These are the activations of a small neural network, seen along a few directions. Each row is one input.
Each table varies a few parts of the input and shows all the possible inputs, shuffled.
Descriptions start from the smaller parts, as in this example, which fits no table here: one of 2 separate values, together with either a single point or one of 11 places around a ring or (one of 4 places along a line, together with one of 8 places around a ring).
Shared parts are said once, and a part with two or three values counts as separate values.
In the rows, zero is written as 128.

Other details of the inputs shift rows strongly along two fixed directions, in all tables alike. That doesn't count.

Table:
x1: [109 137 110 126 135 144 124 112 141 132 120]
x2: [123 109 134 130 126 154 120 118 142 136 125]
x3: [124 106 127 130 115 142 113 110 125 131 120]
x4: [118 117 116 132 127 127 107 106 132 136 124]
x5: [126 114 131 137 138 130 120 113 135 115 133]
x6: [112 122 116 126 141 143 139 112 144 126 125]
x7: [129 108 138 133 131 142 114 124 132 116 126]
x8: [116 114 115 131 138 120 115 122 126 129 132]
x9: [128 110 139 129 125 146 114 114 137 126 122]
x10: [115 124 117 132 145 136 133 118 137 113 126]
x11: [119 120 112 128 120 129 110 132 128 117 109]
x12: [114 117 125 119 133 154 132 124 139 125 121]
x13: [111 126 113 122 111 137 114 120 124 126 106]
x14: [207 151 146 164 169 110 190 148 114 165 119]
x15: [113 127 113 133 134 150 131 107 146 130 122]
x16: [112 132 119 118 127 155 117 123 136 130 116]
x17: [120 104 137 123 134 147 128 122 139 131 129]
x18: [200 165 121 165 161  91 180 163 103 155 101]
x19: [208 157 142 171 162 118 182 143 117 170 115]
x20: [199 173 122 169 152  95 177 157  93 149 101]
x21: [115 106 117 136 134 125 126 114 125 124 133]
x22: [111 116 111 117 122 134 124 131 135 133 112]
x23: [124 106 138 129 137 140 122 128 132 119 129]
x24: [203 159 127 169 156 108 171 148 107 180 113]
x25: [112 125 112 127 118 133 114 130 118 115 110]
x26: [108 132 107 127 117 125 120 110 128 127 112]
x27: [111 133 115 125 146 130 126 122 132 114 123]
x28: [112 167 192  58  91  98 127 167 117  95 209]
x29: [122 114 112 123 129 130 115 138 134 122 120]
x30: [123 123 127 126 126 153 119 115 137 120 113]
x31: [194 169 120 166 159  94 185 161  94 153 101]
x32: [118 142 197  70  77  92 128 159 110 105 219]
x33: [115 121 100 129 125 134 119 115 150 139 122]
x34: [106 121 110 124 125 132 121 134 120 119 111]
x35: [115 121 121 126 126 162 123 119 142 129 118]
x36: [116 166 184  67  66  88 119 169 120 105 206]
x37: [121 111 120 135 121 130 119 100 129 131 127]
x38: [208 222 203 108 118  61 177 183  91 126 189]
x39: [120 109 119 139 127 126 118 110 123 120 132]
x40: [124 112 123 128 120 138 102 117 127 137 118]
x41: [208 180 134 165 168 105 176 155 101 145 107]
x42: [107 163 183  62  75  86 130 170 108 100 204]
x43: [117 111 118 127 120 145 107 122 132 145 123]
x44: [119 142 195  77  82  87 121 163 105  92 217]
x45: [102 131 100 129 118 133 126 113 133 136 116]
x46: [121 111 130 134 144 129 128 118 136 119 135]
x47: [114 126 106 129 120 123 116 110 138 129 110]
x48: [118 121 113 123 113 133 110 122 134 128 105]
x49: [115 120 133 142 132 137 123 103 138 128 119]
x50: [122 121 106 131 130 121 113 122 139 118 125]
x51: [124 111 122 131 126 133 102 128 122 126 123]
x52: [117 159 175  71  90  70 121 165 123  90 218]
x53: [120 131 123 123 134 143 112 129 126 111 116]
x54: [126 117 113 123 118 137 108 122 140 129 113]
x55: [211 171 136 168 162 115 183 141 112 155 103]
x56: [113 110 139 137 136 143 124 129 129 119 121]
x57: [107 131 114 119 142 137 132 117 139 127 123]
x58: [107 126 100 129 120 130 121 115 143 138 114]
x59: [119 119 125 127 138 148 127 130 132 113 120]
x60: [117 114 141 136 124 149 116 113 134 126 114]
x61: [212 165 122 165 153 101 170 148 115 163 103]
x62: [125 115 131 134 133 135 120 102 142 127 127]
x63: [112 111 113 125 135 127 121 115 133 142 131]
x64: [124 122 127 129 132 148 119 126 131 109 119]
x65: [121 109 122 127 132 130 110 133 122 130 125]
x66: [198 157 148 172 168 112 194 149 111 166 111]
x67: [116 106 120 121 128 138 115 126 129 142 125]
x68: [114 125 105 133 126 118 116 121 132 117 116]
x69: [120 116 116 135 132 121 108 117 126 125 130]
x70: [111 114 135 137 124 157 121 118 139 135 119]
x71: [201 159 149 178 172 105 188 155 104 153 112]
x72: [112 104 117 130 130 132 131 107 132 136 132]
x73: [120 133 124 120 128 147 112 119 132 122 110]
x74: [102 169 176  67  80  75 137 160 112 100 211]
x75: [120 127 118 136 139 137 125 114 135 109 124]
x76: [105 126 108 122 112 145 119 124 129 134 111]
x77: [108 120 127 143 133 146 128 106 143 137 123]
x78: [113 110 113 137 122 139 124 102 134 141 130]
x79: [120 116 108 124 118 145 113 127 144 139 117]
x80: [118 112 139 141 130 145 116 124 128 116 118]
x81: [105 119 102 122 128 124 129 119 141 134 116]
x82: [125 104 126 135 121 137 113 121 119 120 125]
x83: [118 105 122 131 115 149 118 115 130 140 125]
x84: [113 167 191  65  95  94 120 171 112  83 207]
x85: [120 112 111 116 125 137 121 132 141 135 120]
x86: [114 117 112 123 126 127 117 137 128 121 112]
x87: [113 116 102 121 132 126 126 120 147 134 126]
x88: [127 116 113 127 123 132 107 133 134 118 118]
x89: [110 109 139 130 133 149 130 122 136 132 121]
x90: [115 119 133 145 137 132 122 113 132 116 126]
Description of these inputs: one of 2 separate values, together with one of 5 places around a ring, together with one of 9 places around a ring.
Changing only the choice among 2 separate values turns x83 into x78. The same change can be made to x12. Which row results?
Answer: x6
Changing only the choice among 2 separate values turns x37 into x3. The same change can be made to x63. Which row results?
Answer: x67
Changing only the choice among 2 separate values turns x39 into x82. The same change can be made to x4. Which row results?
Answer: x40
A walk changes only the place on the ring of 5. It starts at x7 and steps to x9. List the rest of the walk in order.
Answer: x2, x17, x23
Which other rows does x5 become when the place on the ring of 9 takes its other values? List them by row number.
Answer: x20, x39, x41, x50, x68, x69, x75, x90
Which other rows does x62 become when the choice among 2 separate values takes its other values? List them by row number.
Answer: x9
Which other rows does x34 become when the place on the ring of 9 takes its other values? List them by row number.
Answer: x23, x29, x44, x56, x59, x65, x84, x86

Table:
x91: [ 80 106 135  98 105 164  88 113 149  99 134]
x92: [119  76 100 150 136 166 107  97 146 148  91]
x93: [ 96 113 171  86  78 122  84 124 134  99 187]
x94: [140 130 147 131 139 104 148 133 124 134 155]
x95: [155 135 114 166 169 130 162 110 132 158 105]
x96: [ 67 126 138  72  88 144 100 129 140 100 153]
x97: [ 96 143 160 100 116 111 127 120 140 102 180]
x98: [ 94 119 151  82  80 113 107 138 127 121 179]
x99: [159  99 101 188 180 168 142 120 125 146  59]
x100: [ 79  75  87 148 161 200 113  79 159 124  70]
x101: [ 36  68  98 112 126 159  63  78 153  85 122]
x102: [158 140 114 166 171 138 156 125 125 133  85]
x103: [161 118 104 171 163 170 147 110 141 169  70]
x104: [184 118 131 185 163 138 152 119 117 153  92]
x105: [ 84 132 136  86  98 101  92 133 122  81 176]
x106: [145 167 167  99  97 101 145 154 115 141 177]
x107: [157 146 154 121 134 142 148 148 125 136 127]
x108: [200 194 145 141 146  86 181 172  98 129 131]
x109: [185 157 162 149 141  86 158 146 105 132 149]
x110: [129  99  85 173 177 155 129 110 135 131  65]
x111: [169 191 150 107 119  88 167 178 107 132 146]
x112: [ 79 117 141  83  84 131  85 143 128  93 156]
x113: [102 125 111 108 108 118  94 133 122 112 125]
x114: [111 129 158  88  77 105 109 141 120 119 178]
x115: [159 130 168 135 134 114 155 142 117 139 161]
x116: [106 147 140  88  94  97 105 161 118  98 160]
x117: [103  95  69 141 134 141 115 106 143 154  86]
x118: [138 169 147 110 118  87 152 142 121 128 178]
x119: [ 73 135 152  70  75 133  90 136 133  87 166]
x120: [ 68  75 112 112 115 175  72 107 151 104 113]
x121: [125 131 144 106 101 121 106 148 109 116 141]
x122: [176 129 126 180 173 148 171 115 127 170  95]
x123: [ 90  83  63 149 142 146 106  83 149 133  89]
x124: [ 82  64 109 141 133 165  97  81 153 121 115]
x125: [163  94 100 171 160 161 142 115 135 176  77]
x126: [189 168 178 128 125 110 166 157 113 157 163]
x127: [ 77 120 167  95 103 138 110 111 148  98 183]
x128: [139 114  78 167 151 129 127 103 129 141  84]
x129: [ 62 120 138  90 119 137 109 111 149  86 157]
x130: [ 98 126 120 104  91 106  94 123 130 112 146]
x131: [205 158 179 152 148 105 165 167  91 134 141]
x132: [157 139  72 169 180 144 166 122 129 151  59]
x133: [ 81 139 121  87  95 122  97 132 138  95 140]
x134: [151 145 168 123 123  85 148 142 115 121 175]
x135: [167 160 142 121 109  78 147 160 108 142 151]
x136: [ 81 108  72 128 126 149 107  92 154 146  96]
x137: [202 153 135 159 131 108 155 153  98 161 107]
x138: [192 174 189 137 138 111 172 168 103 122 151]
x139: [155 146  82 162 155 133 156 124 134 167  71]
x140: [142 126  91 159 146 159 144 115 136 165  71]
x141: [200 156 175 134 131 109 148 173  95 137 142]
x142: [ 50  82  84 109 117 139  90  88 156 114 135]
x143: [130 127  71 166 165 145 147 101 143 150  76]
x144: [164 177 159 112 121  75 150 179  99 107 168]
Describe the family of inputs behind these rows.
Answer: one of 6 places around a ring, together with one of 9 places around a ring
Changing only the place on the ring of 9 turns x144 into x123. The same change can be made to x116. Which row results?
Answer: x135
Changing only the place on the ring of 9 turns x97 into x102. The same change can be made to x139. Which row results?
Answer: x133
A walk changes only the place on the ring of 9. It starts at x122 and steps to x115. List the rest of the walk in order.
Answer: x124, x104, x131, x99, x138, x100, x127

Table:
x145: [ 74  91  50 108 104 167  51 105 153 138  74]
x146: [149 175  56 170 188 108 168 122 120 143  67]
x147: [183 130 126 184 181 189 176 104 113 174  66]
x148: [183 170 164 142 108  62 167 154  89 163 200]
x149: [103 127 155 106  71  82 132 131 125 127 215]
x150: [192 108  92 167 127 125 143 128 124 201  65]
x151: [132 124 192 108 120 110 100 125 140  83 206]
x152: [191 224 119 111 134  81 164 196  94 131 127]
x153: [ 85  76 158  79 119 141 103 124 142  85 189]
x154: [ 67 158  97  59  86 117 100 152 145  80 143]
x155: [188 135  70 154 133 135 138 159 127 175  48]
x156: [ 67 102 173  96 126 153 102 132 145 114 170]
x157: [109 139 202  83  91 148 146 129 127 101 191]
x158: [113 103 119 174 162 195 104  64 160 133  78]
x159: [ 32 112  33 122 143 141 109  82 169  92  84]
x160: [198 145 192 118 155 102 161 170  93 129 188]
x161: [ 81 102 144 104  78 138  79 150 103  72 117]
x162: [191 133 137 201 175 172 169 103 145 155  65]
x163: [ 84  69 139 125 128 154  82  86 175  81 151]
x164: [173 153 211 124 141 111 184 192 114 143 170]
x165: [181 174 188 124 102  92 128 197  55 104 138]
x166: [ 40  76  49 139 142 134 116  54 168 126  86]
x167: [200 115  85 178 144 130 135 120 112 213  58]
x168: [ 56 131 120  96 114  82 113  91 135 109 174]
Changing only one part turns x155 into x145. The same change can be made to x162. Which row results?
Answer: x158
Describe the family of inputs behind these rows.
Answer: one of 2 separate values, together with either a single point or one of 5 places around a ring or one of 6 places around a ring
Which other rows does x166 become when the choice among 2 separate values takes its other values? List them by row number.
Answer: x168
